Each row below holds a small network's activations on one record, seen along a few directions.
After each row come some of the record's fields: K, P, T, U, Y, Z.
Not every record has every field; a missing one is written absent.
[7.3 -0.1 23.0 17.9 -16.1 -7.2 6.7 1.5 -21.8 -37.7 -31.7 10.3 -5.5 -70.5 -14.7]
K=k2, P=absent, T=absent, U=u1, Y=absent, Z=z3
[24.6 8.8 69.7 5.4 -37.0 -16.8 -20.0 -20.5 28.0 22.6 -7.5 18.6 -26.5 6.6 16.3]
K=k3, P=absent, T=absent, U=u2, Y=y2, Z=absent
[17.9 25.1 10.2 -3.3 16.1 24.7 -18.6 -27.7 -27.1 -11.8 -2.7 27.3 -50.6 -43.5 12.6]
K=k2, P=absent, T=absent, U=u2, Y=y1, Z=absent
[22.2 7.9 -33.3 -25.0 22.0 -42.8 11.8 20.9 2.7 20.0 -8.9 -25.0 36.5 -34.3 -22.5]
K=k1, P=p3, T=t3, U=u1, Y=absent, Z=z2
[10.9 -15.8 12.8 26.2 -3.2 24.9 -6.7 10.5 -2.0 -58.7 5.4 -6.1 -24.4 -48.2 18.5]
K=k2, P=absent, T=absent, U=u2, Y=absent, Z=z3
[-45.5 -7.2 12.3 32.9 -1.1 -11.2 -35.3 0.6 -18.9 -12.3 19.1 -59.9 7.7 22.9 -12.4]
K=k1, P=p4, T=t1, U=u2, Y=absent, Z=z2
[-14.2 -28.2 -20.0 42.1 -24.8 -21.1 7.2 -35.0 32.3 -4.2 -19.0 9.6 -30.8 -41.8 32.0]
K=k2, P=absent, T=absent, U=u2, Y=y3, Z=absent
[8.0 -2.0 71.1 -4.0 -35.5 9.6 -20.7 25.6 14.2 16.3 -7.9 -26.7 5.8 -3.9 31.1]
K=k3, P=absent, T=absent, U=u2, Y=absent, Z=z2
[22.6 -23.4 26.1 -13.2 -42.5 -17.6 -9.5 -16.3 51.2 35.5 -22.4 6.0 -3.6 13.9 51.8]
K=k3, P=absent, T=absent, U=u1, Y=y3, Z=absent
[15.4 -18.4 21.0 3.8 14.1 9.5 5.2 -19.0 -24.9 -47.0 -28.7 -5.8 -15.2 -53.1 4.8]
K=k2, P=absent, T=absent, U=u1, Y=absent, Z=z3
[12.2 -2.0 -12.4 25.8 -15.0 13.0 -14.1 -32.9 3.8 -37.6 -4.9 31.8 -40.0 -27.6 21.9]
K=k2, P=absent, T=absent, U=u2, Y=y2, Z=absent
[-24.2 -36.4 -20.6 39.9 -14.1 -36.8 -27.9 -51.9 39.2 10.0 25.0 -27.4 -8.0 9.9 -35.1]
K=k1, P=p4, T=t1, U=u2, Y=y3, Z=absent
[-17.2 33.9 -48.9 20.0 -5.8 44.6 -13.0 59.4 -13.5 1.9 -23.0 -7.8 -1.0 28.0 9.7]
K=k1, P=p2, T=t3, U=u2, Y=absent, Z=z1
[11.6 -18.9 24.7 32.0 26.7 -1.9 7.2 0.3 15.1 8.1 52.5 -32.5 14.4 -12.0 -25.5]
K=k1, P=p3, T=t1, U=u2, Y=absent, Z=z3
[10.5 -22.1 24.7 -21.8 -13.5 0.7 -49.1 29.4 4.4 20.8 -13.9 1.5 40.8 13.6 56.5]
K=k3, P=absent, T=absent, U=u2, Y=absent, Z=z1
[-31.9 7.0 -17.8 -22.0 -33.6 9.4 -2.2 -1.3 -47.2 -8.8 -37.0 3.7 17.4 -37.1 41.3]
K=k2, P=absent, T=absent, U=u1, Y=absent, Z=z1
[15.2 6.1 71.4 -15.7 -31.3 6.7 -11.9 -1.9 8.7 6.6 -30.5 -19.1 26.9 -6.1 17.5]
K=k3, P=absent, T=absent, U=u1, Y=absent, Z=z2
[-11.2 6.5 -31.4 -4.8 -18.6 43.6 -17.0 -20.3 -24.9 -34.3 -31.9 -5.1 27.8 -23.9 47.2]
K=k2, P=absent, T=absent, U=u1, Y=absent, Z=z1
[36.3 0.0 51.2 -18.6 -13.8 -23.7 -16.7 -18.3 47.9 16.7 -5.9 19.4 -22.2 -1.1 34.1]
K=k3, P=absent, T=absent, U=u2, Y=y2, Z=absent
[-16.8 14.1 14.2 33.2 -11.2 -0.7 13.7 -32.2 14.6 0.9 -6.6 36.3 -37.3 -49.1 29.0]
K=k2, P=absent, T=absent, U=u2, Y=y2, Z=absent
[-1.9 -28.8 -2.1 -59.5 2.2 39.3 29.0 31.0 -18.9 2.8 -1.6 -32.5 -36.6 13.2 -7.3]
K=k1, P=p2, T=t2, U=u2, Y=absent, Z=z2
[27.0 -22.6 55.2 -10.5 -17.1 -8.1 -34.5 2.9 -13.9 -3.9 -27.3 -1.2 49.0 3.3 7.2]
K=k3, P=absent, T=absent, U=u1, Y=absent, Z=z2
[1.5 -14.7 0.8 -6.9 5.5 20.4 -3.0 -16.3 -34.3 -30.6 -37.5 -12.8 2.8 -41.1 25.9]
K=k2, P=absent, T=absent, U=u1, Y=absent, Z=z2
[35.4 2.3 24.9 -0.8 -26.7 -16.0 -46.2 -20.0 28.8 20.6 -4.0 42.7 25.0 16.0 30.8]
K=k3, P=absent, T=absent, U=u1, Y=y2, Z=absent
[20.3 -43.4 -33.8 -0.8 -34.5 -55.7 -2.9 20.4 34.8 18.4 4.8 25.7 -4.9 -2.1 -39.3]
K=k1, P=p4, T=t3, U=u2, Y=y3, Z=absent
[25.1 33.5 -19.8 -17.2 30.8 -45.9 0.7 25.1 -9.4 21.9 34.0 51.5 0.5 -27.7 -32.3]
K=k1, P=p3, T=t3, U=u2, Y=y1, Z=absent
[26.8 -37.7 1.8 1.9 39.1 -27.6 -20.5 14.8 -6.3 -49.6 7.8 -44.4 -29.1 24.8 -3.8]
K=k1, P=p4, T=t2, U=u2, Y=absent, Z=z3
[20.1 -30.6 55.2 1.1 -21.6 -5.5 -43.8 29.3 -8.5 5.7 -4.7 -9.1 28.1 5.4 20.3]
K=k3, P=absent, T=absent, U=u2, Y=absent, Z=z2
[-15.7 -5.6 2.6 18.0 -29.1 8.4 -10.8 32.4 -24.7 -10.4 -19.2 -4.3 -10.3 -56.1 20.5]
K=k2, P=absent, T=absent, U=u2, Y=absent, Z=z2
[-1.5 -7.5 26.1 1.5 -15.0 -11.1 17.1 0.2 -28.9 -45.0 -21.5 9.7 -12.7 -64.7 -2.8]
K=k2, P=absent, T=absent, U=u1, Y=absent, Z=z3
[-22.0 -5.9 -10.9 -7.3 -23.4 -30.8 -17.3 -41.5 -5.1 23.0 49.7 19.8 13.2 26.0 -23.3]
K=k1, P=p4, T=t1, U=u1, Y=y2, Z=absent
[-22.9 32.1 4.9 -13.4 -31.0 17.0 46.7 -13.5 -21.5 -27.0 17.8 -32.6 13.3 10.8 -16.2]
K=k1, P=p2, T=t1, U=u1, Y=absent, Z=z2

Which values does each new row have?
[33.1 7.0 -16.9 25.5 14.7 33.3 -10.8 40.6 10.2 -3.6 -9.5 -15.2 -28.9 -24.4 -52.6]
K=k1, P=p2, T=t3, U=u2, Y=absent, Z=z3
[-30.0 -6.4 -6.3 21.2 0.7 6.1 -6.8 7.9 2.3 -14.0 -6.1 -21.0 -0.6 -55.3 48.5]
K=k2, P=absent, T=absent, U=u2, Y=absent, Z=z2
[9.6 19.5 -64.9 -7.1 -52.2 -6.8 31.8 12.8 31.6 13.6 -16.7 17.4 -23.8 11.1 -12.0]
K=k1, P=p2, T=t3, U=u1, Y=y3, Z=absent
[-23.5 12.9 -13.6 -17.6 -25.8 21.5 28.8 5.0 10.3 -9.0 59.8 -36.9 4.3 -12.1 -8.9]
K=k1, P=p2, T=t1, U=u2, Y=absent, Z=z2
[-3.5 2.6 -6.9 14.7 2.4 8.4 16.0 -34.5 5.0 43.4 52.2 43.1 32.6 20.5 -9.6]
K=k1, P=p3, T=t1, U=u1, Y=y2, Z=absent
[37.6 -21.1 44.8 -2.8 -5.5 -32.2 -37.1 -11.1 26.9 10.0 -8.5 42.3 -5.5 9.0 20.7]
K=k3, P=absent, T=absent, U=u2, Y=y2, Z=absent
[9.6 -7.5 1.7 -8.3 -1.6 38.6 2.2 -17.4 -29.2 -20.7 -34.0 -14.4 2.5 -46.6 18.2]
K=k2, P=absent, T=absent, U=u1, Y=absent, Z=z2
[-4.7 -23.1 -29.4 51.8 -24.1 21.3 10.7 -36.8 10.7 14.6 -17.6 25.1 -4.3 -26.5 55.5]
K=k2, P=absent, T=absent, U=u1, Y=y3, Z=absent
[23.2 -34.1 30.1 -19.5 51.0 3.2 60.0 12.7 -3.1 -19.7 1.9 24.0 16.9 13.2 -8.8]
K=k1, P=p3, T=t2, U=u1, Y=absent, Z=z3
[-2.8 7.8 48.3 -15.0 -44.1 16.2 -32.4 21.8 5.7 34.0 -13.1 -22.3 18.5 11.0 52.6]
K=k3, P=absent, T=absent, U=u2, Y=absent, Z=z1
[10.2 11.4 -32.9 -9.2 -18.1 -41.5 -20.3 11.6 -0.3 23.6 -15.6 42.0 -1.0 24.4 -26.7]
K=k1, P=p4, T=t3, U=u1, Y=y2, Z=absent
[23.5 -43.6 28.4 14.4 -50.4 -25.7 -36.0 -13.4 8.6 30.4 -20.5 22.3 14.0 30.7 22.4]
K=k3, P=absent, T=absent, U=u1, Y=y3, Z=absent
[17.5 -11.1 67.4 -12.3 -14.9 -35.9 -26.4 -26.0 20.0 23.9 -7.9 16.3 -31.4 11.6 22.5]
K=k3, P=absent, T=absent, U=u2, Y=y2, Z=absent
[1.0 -21.5 68.6 -20.6 -13.9 -9.4 -26.9 19.9 6.5 17.5 -8.2 -28.9 1.3 0.8 37.3]
K=k3, P=absent, T=absent, U=u2, Y=absent, Z=z2
